A small network was trained on made-up records. Each row is its average activation on records with the value named, seen along a few directions.
Related values have similar rows: they may be neighbours, one step apart, or belong to one group.
In the rows, 500 means zero.
Strong random noise was added to every row along 8 fixed directions; ignore it. To show where, here is one row again and again, with new noise each time:
[629 554 626 497 538 512 581 587 419 483 297 447 609 495 477 426 479 452
 549 403 579]
[438 365 526 324 382 416 405 461 639 431 593 453 318 446 708 613 534 394
 574 637 525]
[525 443 416 453 502 591 456 454 433 475 520 511 526 477 394 461 491 430
 515 480 594]
[362 456 470 247 557 443 606 483 382 485 426 517 407 423 795 575 671 292
 522 568 634]
[540 518 548 507 428 461 467 519 587 521 463 452 499 489 512 452 358 553
 570 498 417]
[309 324 482 617 671 610 580 358 369 397 446 621 442 791 879 457 713 489
 526 705 696]
[450 467 321 539 520 590 643 465 382 525 481 632 525 577 458 375 389 476
 649 559 553]
[484 469 612 534 482 476 529 617 551 617 481 458 461 646 484 483 492 625
 471 509 402]
[550 429 560 337 379 465 552 596 512 520 460 439 470 588 481 497 539 426
 613 537 565]
[503 481 561 419 391 445 531 491 536 485 386 438 520 646 674 415 478 505
 661 584 519]


Values of T:
t14: [493 473 473 497 396 434 368 398 618 345 581 505 431 457 543 534 497 470
 500 534 465]
t6: [528 506 498 426 419 485 443 480 490 465 439 414 544 468 617 507 543 454
 556 539 573]
t7: [431 402 464 497 474 498 541 469 415 496 464 519 495 697 645 482 624 500
 626 634 600]
t5: [547 523 530 726 652 608 460 424 438 461 420 513 595 544 520 498 621 604
 404 431 598]
t15: [449 470 378 774 684 596 426 385 506 460 687 623 494 452 462 441 388 577
 372 504 466]
t13: [465 669 549 451 437 407 346 406 588 522 480 375 607 333 574 471 432 519
 373 409 399]
t16: [491 464 414 495 387 464 524 465 545 430 555 551 412 378 594 579 434 400
 709 584 534]
t3: [456 460 431 617 446 480 516 419 607 429 639 663 411 556 527 529 396 559
 567 643 405]
t1: [496 328 563 545 501 520 541 602 589 460 672 587 347 638 438 666 614 543
 548 614 529]
t11: [568 532 387 323 400 524 343 321 437 401 553 438 599 433 361 475 543 393
 416 418 622]
t12: [537 498 585 564 548 517 434 482 555 494 499 472 497 592 522 577 624 574
 471 517 504]
t17: [559 484 481 599 443 480 553 501 585 442 450 503 571 526 552 392 319 535
 657 561 454]
t2: [688 648 502 456 361 428 606 556 556 427 439 526 550 297 382 479 308 443
 716 440 443]
t4: [435 454 530 554 439 511 307 421 687 468 713 467 375 609 540 599 580 610
 376 589 338]
t8: [556 450 513 306 434 500 514 577 462 518 472 440 500 472 404 509 572 361
 552 463 593]
t10: [563 516 596 365 336 402 504 526 604 445 430 356 535 540 543 437 474 457
 642 583 529]
t9: [570 609 424 448 419 440 527 473 523 446 479 491 570 434 417 451 327 415
 605 453 525]
T is arranged as a ring.
Question: Name the neighbours of t4, in listed order.
Answer: t3, t2
Question: Name the neighbours of t8, in listed order.
Answer: t6, t17
Question: Name the neighbours of t5, in listed order.
Answer: t16, t12
Question: Name the neighbours of t11, in listed order.
Answer: t14, t9
Question: How many steps from neighbour to neighbour lead from t13 to t7, at the fewest?
Answer: 6
